Each row below holds a small network's activations on one input, seen along a few directions.
Each table varies a few parts of the input and shows all the possible inputs, shuffled.
Descriptions start from the smaller parts, as in this example, which fits no table here: one of 8 places around a ring, together with either a single point or one of 9 places along a line or (one of 3 separate values, together with one of 4 places along a line).
Shared parts are said once, and a part with two or three values counts as separate values.

Other details of the inputs shift rows strongly along three fixed directions, in all tables alike. That doesn't count.

A family of inputs:
R1: -.09, -.02, .18, .13, .06, .24, .02, .00, -.03, .14, .12, -.08, -.19
R2: .23, .13, .00, -.37, -.08, -.21, -.27, .02, .20, .07, -.04, .31, .01
R3: -.23, .10, .12, .25, -.12, .16, .01, -.02, -.05, .16, -.01, -.07, -.10
R4: -.12, .02, -.17, .21, -.08, .21, .17, -.02, -.25, -.14, -.01, -.27, -.08
R5: -.31, .06, .46, .00, -.05, .19, -.05, -.01, .05, .19, .16, .05, -.03
R6: -.04, .06, -.27, -.22, -.08, -.05, .08, .08, -.10, -.12, -.19, -.07, .04
R7: .18, -.20, -.30, -.27, .01, -.17, .18, .08, -.05, -.13, -.07, -.16, .09
R8: -.42, .16, .10, -.25, .35, .06, .24, .03, -.07, -.11, -.10, -.02, .16
R9: -.28, .27, .47, .04, .02, .13, -.02, -.06, -.01, .22, .12, .10, -.03
R10: -.21, -.13, -.17, .02, -.04, .21, .22, .10, -.18, -.08, -.09, -.29, -.07
R11: -.14, -.10, -.11, .04, -.07, .04, .26, .01, -.20, -.18, -.22, -.33, -.07
R12: -.15, -.04, -.16, .14, -.04, -.01, .34, .01, -.23, -.04, -.17, -.28, .05
R13: .52, .01, -.15, .06, -.14, -.29, -.26, -.05, .17, .14, .07, .21, .04
R14: .02, .01, .36, .23, -.09, -.06, -.10, -.10, .21, .12, .15, .25, -.03
R15: .30, -.11, -.21, .01, -.17, -.13, -.09, .14, -.05, -.05, .06, -.03, .10
R16: .10, -.15, -.32, .49, -.03, .07, -.17, -.07, .10, -.03, .00, -.05, -.14
R17: .02, -.08, .19, .05, -.01, -.06, .05, .07, .09, .06, .12, .16, .11
R18: -.27, .11, .51, -.05, .03, .16, -.05, -.14, .12, .14, .09, .06, -.23
R19: -.37, -.07, -.11, -.14, .30, .14, .24, .07, -.20, -.17, -.08, -.10, .15
R20: -.36, .18, .23, -.41, .25, -.08, .46, .05, -.17, -.16, -.08, .04, .28
R21: .21, -.05, -.16, .17, -.01, -.05, -.30, -.09, .23, -.01, .06, .20, .00
R22: .59, -.11, -.37, .17, -.35, -.24, -.32, .02, .08, -.07, .02, .10, .02
R23: -.17, .10, .14, .28, .17, .18, -.01, -.05, .15, .12, .00, .00, -.03
R24: .58, -.10, -.45, .13, -.24, -.12, -.35, -.01, .14, -.05, .03, .12, -.15
R25: .28, -.20, -.27, .16, -.03, .00, .05, .13, -.12, -.03, -.02, -.20, -.11
R26: .01, .00, .36, .16, -.18, -.10, -.14, -.15, .20, .17, .13, .12, -.05
R27: -.07, .06, .16, -.11, .10, -.13, -.30, -.06, .24, -.02, .11, .34, .04
R28: .28, -.14, -.43, .36, -.08, -.02, -.28, -.05, .17, -.07, -.01, .06, -.06
R29: .35, -.01, -.15, .01, -.38, -.14, -.42, -.04, .23, .02, .08, .25, .00
R30: .05, -.08, -.05, .39, .00, .09, .18, -.13, -.15, .01, .04, -.26, -.16
R31: -.09, .15, .29, -.54, .01, -.25, .00, .05, .03, .00, -.14, .18, .17
R32: -.13, .18, .20, .21, .06, .20, .04, -.05, -.08, .17, .05, -.06, -.14
R33: .22, -.02, -.02, -.84, -.06, -.41, -.11, .19, .11, -.19, -.05, .22, .33
R34: .00, .01, -.08, .32, -.03, .23, .06, -.07, -.15, -.03, .04, -.19, -.20
R35: -.06, -.05, .22, .22, .08, .11, .14, -.05, -.07, .16, .16, -.16, -.08
R36: .12, -.04, -.47, -.54, .10, -.30, .35, .09, -.22, -.31, -.28, -.15, .22
R37: -.08, .02, -.08, .11, .13, .07, .30, .05, -.30, -.03, -.18, -.29, -.12
R38: -.32, .01, .06, -.20, .33, .19, .22, .02, -.12, -.12, -.05, -.05, .18
R39: .06, -.12, -.07, .08, .07, .03, -.21, -.02, .17, .08, .05, .16, .08
R40: -.08, .06, .10, -.85, .11, -.34, .20, .12, -.05, -.20, .00, .11, .43
R41: .05, .05, .44, -.37, .03, -.24, -.10, -.15, .24, .08, .10, .23, .01
R42: .12, .11, .31, -.25, .02, -.01, -.24, .02, .13, .13, .24, .28, .03
R43: .01, -.09, -.01, .35, .02, .13, .16, -.05, -.19, -.02, -.07, -.29, -.26
R44: -.03, -.04, -.22, .57, .04, .19, -.05, -.02, .08, .08, -.07, -.13, -.12
R45: .15, .06, -.26, -.18, -.06, -.19, .09, .11, -.21, -.14, -.13, -.05, .17
R46: .14, -.04, -.31, -.16, -.10, .01, .02, .12, -.14, -.14, .03, -.05, .14
R47: -.31, .10, .48, .01, -.07, .15, -.09, -.13, .12, .14, .08, .05, -.17
R48: -.10, -.05, .12, .01, .16, .10, -.12, -.04, .12, .09, .06, .16, .10
R49: -.14, .15, .21, .17, .09, .18, .03, -.05, -.05, .19, .01, -.06, -.20
R50: -.08, -.06, -.61, .14, .13, .03, .19, .12, -.17, -.26, -.24, -.22, .08
R51: .04, -.05, .29, .03, -.09, .10, -.24, -.02, .23, .25, .16, .14, -.19
Each input here is: one of 3 separate values, together with either a single point or one of 4 places along a line or (one of 2 separate values, together with one of 6 places around a ring).
- Changing only the choice among 3 separate values turns R5 into R3. The same change can be made to R35. Which row results? => R13
- Changing only the choice among 3 separate values turns R32 into R42. The same change can be made to R8. Which row results? => R39
- Which other rows does R26 become when the choice among 2 separate values takes its other values? List them by row number. => R29
- Which other rows does R2 become when the choice among 2 separate values takes its other values? List them by row number. => R36

A family of inputs:
R52: .05, .05, -.26, -.11, .02, -.07, .11, .07, -.13, -.15, -.08, -.01, .14
R53: -.28, .12, .52, .06, .14, .22, -.12, -.16, .12, .19, .15, .09, -.17
R54: .29, -.11, -.48, .18, -.29, -.03, -.22, .08, .03, -.05, -.05, -.02, -.06
R55: -.01, .04, -.26, -.12, -.02, -.11, .12, .07, -.13, -.19, -.14, -.05, .16
R56: .16, -.11, -.17, .70, -.18, .28, -.27, -.05, .09, .25, .07, -.10, -.31
R57: -.35, -.12, .12, .22, .17, .21, .33, -.03, -.14, .03, -.04, -.26, -.09
R58: -.06, -.02, .21, -.25, .05, -.11, -.02, .00, .13, .00, .03, .13, .15
R59: .04, -.01, -.31, -.08, -.04, .09, .05, .07, -.15, -.16, -.05, -.10, .03
R60: .35, -.09, .15, .04, -.22, -.20, -.23, -.03, .12, .19, .12, .10, -.05
R61: -.23, -.02, .07, .27, .04, .22, .04, -.04, -.03, .07, -.04, -.19, -.22
R62: -.09, .12, .20, -.23, .13, -.15, -.01, -.06, .10, -.01, -.05, .18, .09
R63: -.03, .04, .21, -.27, .17, -.05, -.02, .04, .07, .03, .12, .17, .15
R64: .32, .07, .12, .03, -.23, -.21, -.17, -.07, .15, .18, .08, .12, -.07
R65: -.04, .05, .22, -.27, .09, -.06, -.02, .04, .04, -.01, .13, .15, .17
R66: -.01, -.01, .19, -.23, .18, -.09, -.03, .01, .10, .00, .10, .15, .10
R67: -.04, -.05, -.33, -.12, -.07, .04, .09, .06, -.10, -.17, -.14, -.13, .02
R68: .23, -.10, .05, .09, -.19, -.11, -.28, -.01, .23, .12, .14, .21, .04
R69: .08, .05, -.30, -.09, .10, -.06, .11, .05, -.12, -.16, -.09, -.02, .12
R70: .05, .03, -.27, -.09, .13, -.11, .10, .02, -.09, -.18, -.13, -.03, .08
R71: -.38, .07, .14, .18, .11, .15, .29, -.06, -.13, -.03, -.13, -.22, -.03
R72: -.07, .02, .19, .10, -.11, .14, .14, .00, -.14, .05, -.01, -.20, -.23
- What do these inputs look like to the network? => one of 3 separate values, together with either a single point or one of 6 places around a ring
- Changing only the choice among 3 separate values turns R66 into R53. The same change can be made to R65. Which row results? => R59
- Which other rows does R62 become when the choice among 3 separate values takes its other values? List them by row number. => R57, R61
- Which other rows agree with R52 in the choice among 3 separate values? List them by row number. => R55, R62, R64, R69, R70, R71

A family of inputs:
R73: .12, .04, -.03, -.23, -.07, -.19, -.03, .01, .05, -.03, -.08, .10, .05
R74: .08, .05, -.04, -.23, -.05, -.15, -.03, .02, .00, -.08, -.03, .09, .12
R75: .04, .00, .03, .16, -.09, -.01, -.02, .00, -.02, .08, -.03, -.04, -.06
R76: .03, -.03, .02, .12, -.05, .03, .01, -.02, -.05, .03, .03, -.08, -.07
R77: -.36, -.02, -.13, -.25, .17, .14, .54, .10, -.43, -.30, -.15, -.40, .11
R78: .05, -.06, -.07, .21, .06, .05, -.05, -.03, .05, .03, .02, -.01, -.03
R79: .02, -.02, .07, .12, -.06, .02, -.02, -.04, -.02, .05, .04, -.06, -.08
R80: -.01, -.02, -.01, .16, -.11, .00, .02, -.05, .00, .04, -.05, -.07, -.09
R81: -.02, .00, .03, .13, -.08, .00, .00, -.03, -.02, .03, -.02, -.06, -.05
R82: .02, -.05, -.04, .20, .06, .07, -.03, -.03, .03, .01, .01, -.01, -.05
R83: -.33, .05, -.24, -.23, .18, .10, .64, .11, -.50, -.31, -.24, -.42, .11
R84: .03, .00, .06, .12, -.05, .04, .04, -.03, -.05, .05, .07, -.05, -.07
R85: .07, .01, .09, .12, -.05, .02, .02, -.01, -.03, .10, .06, -.04, -.10
R86: .09, -.03, -.11, -.26, .09, -.14, -.11, .04, .11, -.06, .03, .20, .20
R87: -.13, .03, -.10, .06, -.01, .22, -.08, .01, -.03, -.01, -.01, -.03, -.10
R88: -.03, -.10, -.06, .17, .04, .07, -.02, .01, .03, .02, .02, -.02, -.01
R89: .09, .10, -.25, -.28, .02, .02, -.15, .04, .01, -.14, -.03, .11, .04
R90: .02, -.05, .04, .12, -.10, .06, .02, .00, -.02, .05, .07, -.06, -.05
R91: .15, .01, -.11, -.20, .11, -.14, -.11, .01, .13, -.05, .02, .20, .18
R92: -.05, -.01, -.07, .22, .06, .03, -.01, -.03, .06, .03, -.02, .00, .01
R93: .09, -.02, -.02, -.30, -.07, -.13, -.02, .03, .04, -.07, .00, .06, .08
R94: .07, -.04, .02, .14, -.07, .01, .01, -.03, -.01, .09, -.01, -.09, -.15
R95: -.09, .10, -.08, .16, -.05, .17, -.17, -.02, .06, .04, -.02, .04, -.12
R96: .01, .01, .05, .14, -.08, -.01, -.01, -.02, -.01, .08, -.04, -.05, -.07
R97: .08, -.03, .01, .15, -.06, .02, -.01, .00, -.05, .07, .01, -.08, -.10
R98: -.39, .16, .75, -.28, .14, .07, .10, -.07, .06, .19, .12, .07, -.04
R99: .02, .00, .01, .17, -.11, .01, .03, -.03, -.03, .05, .01, -.04, -.04
R100: -.05, -.01, -.10, .21, .07, .04, -.01, -.02, .06, .03, -.02, .01, .04
R101: .03, -.06, .03, .11, -.09, .04, .00, .02, -.02, .06, .01, -.10, -.08
R102: .15, -.04, -.16, -.22, .01, -.12, -.12, .06, .09, -.12, .00, .17, .11
R103: .10, -.02, -.05, -.25, -.06, -.12, -.03, .04, .00, -.09, .00, .04, .09
R104: .06, -.06, .04, .14, -.10, .04, -.02, .03, -.01, .09, .03, -.07, -.08
R105: .07, -.05, .04, .13, -.10, .05, .03, .03, -.03, .09, .05, -.07, -.08
R106: -.53, .29, .85, -.28, .29, .07, .00, -.11, .15, .15, .14, .28, .04
R107: .08, -.03, .02, .16, -.07, .02, -.01, -.02, -.03, .08, .01, -.09, -.12
R108: -.05, -.08, -.04, .15, .04, .08, -.01, .01, .01, .01, .01, -.03, -.03
R109: -.07, -.08, .00, .14, .07, .07, -.02, -.01, .05, .05, .03, .01, .01
R110: .12, .02, -.01, -.27, -.04, -.16, -.03, -.01, .03, -.06, .00, .07, .05
R111: .05, -.05, -.05, .22, .02, .07, -.07, -.04, .05, .02, .02, .01, -.09
R112: .10, .03, -.14, -.19, .04, -.16, -.09, .04, .09, -.12, -.04, .17, .15
R113: .14, .02, -.11, -.24, .11, -.15, -.09, .01, .10, -.09, .01, .19, .18
R114: .10, .04, -.14, -.22, .06, -.18, -.09, .03, .10, -.10, -.04, .18, .18
- Changing only one part turns R103 into R79. The same change can be made to R88. Which row results? => R78
- Changing only one part turns R104 into R97. The same change can be made to R108. Which row results? => R82
- What do these inputs look like to the network? => one of 3 separate values, together with either a single point or one of 5 places along a line or (one of 2 separate values, together with one of 4 places along a line)
- Which other rows does R106 become when the place on the line of 5 takes its other values? List them by row number. => R92, R100, R112, R114
- Which other rows does R98 become when the choice among 2 separate values takes its other values? List them by row number. => R93
- Which other rows does R76 become when the choice among 3 separate values takes its other values? List them by row number. => R74, R77
